These are the activations of a small network on made-up records, seen along a few directions, one row for each record.
Each row is followed by the record's values for the fields BOKO, KEM, VEPE, DOZ, PAPUD.
Not every record has every field; a missing one is left out.
The largest differences between rows may come from other fields.
(in the rows, 500 means zero)
Random noise pushes rows far along 4 fixed directions. That doesn't count. These rows show it; they differ only by the noise:
[596 344 447 502 384 676 473 484 461 551 385 662 534 445 454 575 508 616]
[568 439 630 532 557 379 450 501 547 518 357 358 402 419 372 669 547 443]
[541 346 573 495 380 481 444 488 451 630 360 523 301 405 419 647 533 436]
[472 315 821 449 652 426 390 428 523 410 426 462 360 562 645 625 632 309]
[550 283 504 469 305 646 449 480 411 623 372 679 406 443 484 596 531 526]
[491 251 770 419 456 520 391 503 471 498 329 483 496 558 554 651 660 399]

[545 327 486 464 508 576 512 495 481 551 470 498 591 443 489 511 571 593] : {BOKO: nid, KEM: nomuf, VEPE: rup, DOZ: daz, PAPUD: vufip}
[581 622 330 580 584 440 604 531 518 634 526 392 559 361 370 522 360 563] : {BOKO: vezev, KEM: vot, VEPE: rup, DOZ: vupo, PAPUD: vufip}
[492 436 544 393 641 405 521 536 550 538 436 290 611 514 543 595 583 378] : {BOKO: vezev, KEM: nomuf, VEPE: duk, DOZ: vupo, PAPUD: gav}
[615 451 460 574 629 516 544 514 598 358 496 399 579 475 432 466 501 672] : {BOKO: nid, KEM: nomuf, VEPE: duk, DOZ: daz, PAPUD: tuge}
[465 635 472 607 291 262 422 508 477 672 500 396 142 397 341 592 452 341] : {BOKO: nid, KEM: nomuf, VEPE: duk, DOZ: tude, PAPUD: vufip}
[442 588 360 528 410 368 576 539 398 801 451 394 428 319 425 559 438 395] : {BOKO: vezev, KEM: vot, VEPE: rup, DOZ: tude, PAPUD: gav}
[497 443 571 503 786 449 528 360 511 449 624 521 314 475 691 444 441 408] : {BOKO: vezev, KEM: vot, VEPE: rup, DOZ: daz, PAPUD: tuge}
[430 580 408 584 462 553 564 585 549 459 548 375 783 591 505 480 426 738] : {BOKO: nid, KEM: vot, VEPE: duk, DOZ: vupo, PAPUD: vufip}
[469 393 588 451 545 582 540 430 506 427 608 618 236 566 743 465 493 419] : {BOKO: vezev, KEM: nomuf, VEPE: duk, DOZ: vupo, PAPUD: tuge}
[754 404 465 458 492 684 450 469 560 357 404 698 666 487 343 544 483 625] : {BOKO: vezev, KEM: vot, VEPE: rup, DOZ: vupo, PAPUD: tuge}
[401 286 238 437 248 749 563 579 250 805 485 816 454 430 632 459 478 598] : {BOKO: nid, KEM: nomuf, VEPE: rup, DOZ: daz, PAPUD: gav}
[458 591 505 562 287 416 500 452 492 546 587 636  94 468 396 451 437 437] : {BOKO: vezev, KEM: nomuf, VEPE: rup, DOZ: daz, PAPUD: tuge}
[374 645 393 482 445 592 518 555 441 483 526 440 867 558 478 440 512 648] : {BOKO: vezev, KEM: nomuf, VEPE: rup, DOZ: daz, PAPUD: gav}
[515 610 459 575 512 443 505 523 484 564 467 337 539 366 327 526 505 460] : {BOKO: nid, KEM: nomuf, VEPE: rup, DOZ: daz, PAPUD: vufip}
[451 425 544 436 401 507 402 472 376 625 380 535 455 478 493 542 603 277] : {BOKO: nid, KEM: nomuf, VEPE: rup, DOZ: tude, PAPUD: vufip}
[645 531 346 563 690 572 592 458 611 431 484 544 595 382 416 459 358 659] : {BOKO: vezev, KEM: vot, VEPE: rup, DOZ: vupo, PAPUD: tuge}
[491 643 654 552 580 455 425 522 616 347 456 370 613 609 366 541 575 379] : {BOKO: nid, KEM: nomuf, VEPE: rup, DOZ: vupo, PAPUD: tuge}
[452 371 525 494 494 532 491 559 464 530 413 484 607 625 578 495 515 503] : {BOKO: nid, KEM: vot, VEPE: duk, DOZ: vupo, PAPUD: tuge}
[379 613 476 581 707 409 616 531 592 393 632 381 530 485 550 468 433 606] : {BOKO: nid, KEM: vot, VEPE: rup, DOZ: daz, PAPUD: gav}
[551 387 426 457 749 707 564 353 502 453 538 691 590 483 768 408 452 551] : {BOKO: vezev, KEM: vot, VEPE: rup, DOZ: tude, PAPUD: tuge}
[362 458 694 470 365 484 521 548 451 467 521 470 366 597 552 479 532 505] : {BOKO: vezev, KEM: vot, VEPE: rup, DOZ: daz, PAPUD: tuge}
[446 367 436 429 516 592 536 585 435 625 468 437 729 502 520 550 568 586] : {BOKO: nid, KEM: nomuf, VEPE: rup, DOZ: daz, PAPUD: gav}
[470 483 584 498 694 463 547 438 586 263 622 420 465 598 629 468 555 526] : {BOKO: vezev, KEM: nomuf, VEPE: duk, DOZ: daz, PAPUD: vufip}
[485 869 459 707 763 297 597 487 688 317 644 277 529 523 362 452 378 638] : {BOKO: vezev, KEM: vot, VEPE: rup, DOZ: daz, PAPUD: tuge}
[442 380 583 444 348 732 536 571 513 370 523 562 815 695 704 395 543 784] : {BOKO: vezev, KEM: vot, VEPE: duk, DOZ: tude, PAPUD: tuge}
[508 614 347 534 523 495 518 449 519 533 503 553 630 417 464 463 462 496] : {BOKO: vezev, KEM: nomuf, VEPE: rup, DOZ: tude, PAPUD: gav}
[462 550 547 466 410 644 367 505 495 386 529 574 809 712 502 398 584 608] : {BOKO: vezev, KEM: nomuf, VEPE: rup, DOZ: daz, PAPUD: tuge}
[419 339 664 397 421 611 478 444 385 580 566 683 348 595 785 473 597 359] : {BOKO: vezev, KEM: vot, VEPE: rup, DOZ: tude, PAPUD: tuge}
[519 739 280 556 588 622 443 346 489 423 677 816 445 548 591 311 377 527] : {BOKO: vezev, KEM: nomuf, VEPE: rup, DOZ: tude, PAPUD: tuge}
[583 460 355 480 691 592 619 518 545 352 564 420 645 401 513 447 444 675] : {BOKO: vezev, KEM: nomuf, VEPE: duk, DOZ: daz, PAPUD: gav}
[481 593 561 532 566 517 547 457 574 412 569 481 490 543 495 486 426 509] : {BOKO: vezev, KEM: vot, VEPE: rup, DOZ: vupo, PAPUD: tuge}
[459 481 418 494 534 454 610 509 498 601 593 452 516 456 638 455 451 524] : {BOKO: vezev, KEM: vot, VEPE: duk, DOZ: tude, PAPUD: gav}
[490 402 540 500 614 337 533 416 506 483 584 473 196 453 600 465 474 403] : {BOKO: vezev, KEM: vot, VEPE: duk, DOZ: daz, PAPUD: vufip}
[610 505 366 484 737 643 585 450 574 390 559 621 841 470 608 422 455 656] : {BOKO: vezev, KEM: vot, VEPE: rup, DOZ: tude, PAPUD: gav}

Which values does each new row have?
[663 583 647 556 828 471 370 487 739  67 477 399 729 606 481 502 611 556] : {BOKO: nid, KEM: nomuf, VEPE: duk, DOZ: tude, PAPUD: tuge}
[737 591 398 575 380 459 483 554 583 425 371 451 475 363 196 571 451 603] : {BOKO: vezev, KEM: nomuf, VEPE: duk, DOZ: tude, PAPUD: tuge}
[555 540 519 517 561 424 578 633 500 495 359 175 816 479 304 528 529 693] : {BOKO: vezev, KEM: vot, VEPE: rup, DOZ: daz, PAPUD: tuge}
[358 279 715 390 410 380 545 622 514 483 470 329 440 571 581 560 580 499] : {BOKO: vezev, KEM: vot, VEPE: duk, DOZ: daz, PAPUD: gav}
[594 282 314 502 519 716 605 556 484 468 478 638 698 374 458 454 460 791] : {BOKO: nid, KEM: nomuf, VEPE: rup, DOZ: daz, PAPUD: gav}
[617 307 532 393 424 497 448 599 459 589 325 508 573 390 395 667 505 488] : {BOKO: vezev, KEM: vot, VEPE: rup, DOZ: vupo, PAPUD: gav}
[619 415 322 500 286 585 599 521 424 769 409 561 324 274 364 564 428 594] : {BOKO: vezev, KEM: vot, VEPE: rup, DOZ: tude, PAPUD: tuge}
[377 584 501 564 836 398 533 466 560 478 602 408 524 474 700 479 470 411] : {BOKO: nid, KEM: nomuf, VEPE: rup, DOZ: tude, PAPUD: gav}
[572 489 622 523 537 654 330 450 558 203 541 709 629 652 481 434 589 496] : {BOKO: nid, KEM: nomuf, VEPE: rup, DOZ: daz, PAPUD: tuge}
[564 421 464 413 646 594 465 422 450 351 602 762 522 513 666 450 476 534] : {BOKO: vezev, KEM: vot, VEPE: rup, DOZ: daz, PAPUD: gav}
[509 579 568 575 619 461 480 388 560 263 610 599 411 576 641 353 479 444] : {BOKO: vezev, KEM: nomuf, VEPE: duk, DOZ: tude, PAPUD: tuge}
[388 524 689 460 372 446 442 638 505 454 413 301 678 625 379 497 596 574] : {BOKO: vezev, KEM: nomuf, VEPE: rup, DOZ: daz, PAPUD: tuge}
[572 501 290 498 590 501 618 428 550 586 545 530 407 291 428 538 327 624] : {BOKO: vezev, KEM: vot, VEPE: rup, DOZ: vupo, PAPUD: gav}
[482 321 525 471 133 598 510 517 444 532 536 675 326 564 522 430 488 667] : {BOKO: vezev, KEM: vot, VEPE: duk, DOZ: daz, PAPUD: tuge}
[567 570 469 494 623 451 499 443 523 462 473 445 540 467 475 524 477 573] : {BOKO: vezev, KEM: vot, VEPE: rup, DOZ: tude, PAPUD: tuge}
[580 491 686 484 724 491 492 399 625 303 523 487 564 577 570 485 577 433] : {BOKO: vezev, KEM: vot, VEPE: rup, DOZ: tude, PAPUD: tuge}
[550 628 394 600 596 489 532 411 529 529 632 636 372 472 522 416 361 454] : {BOKO: vezev, KEM: vot, VEPE: rup, DOZ: vupo, PAPUD: tuge}
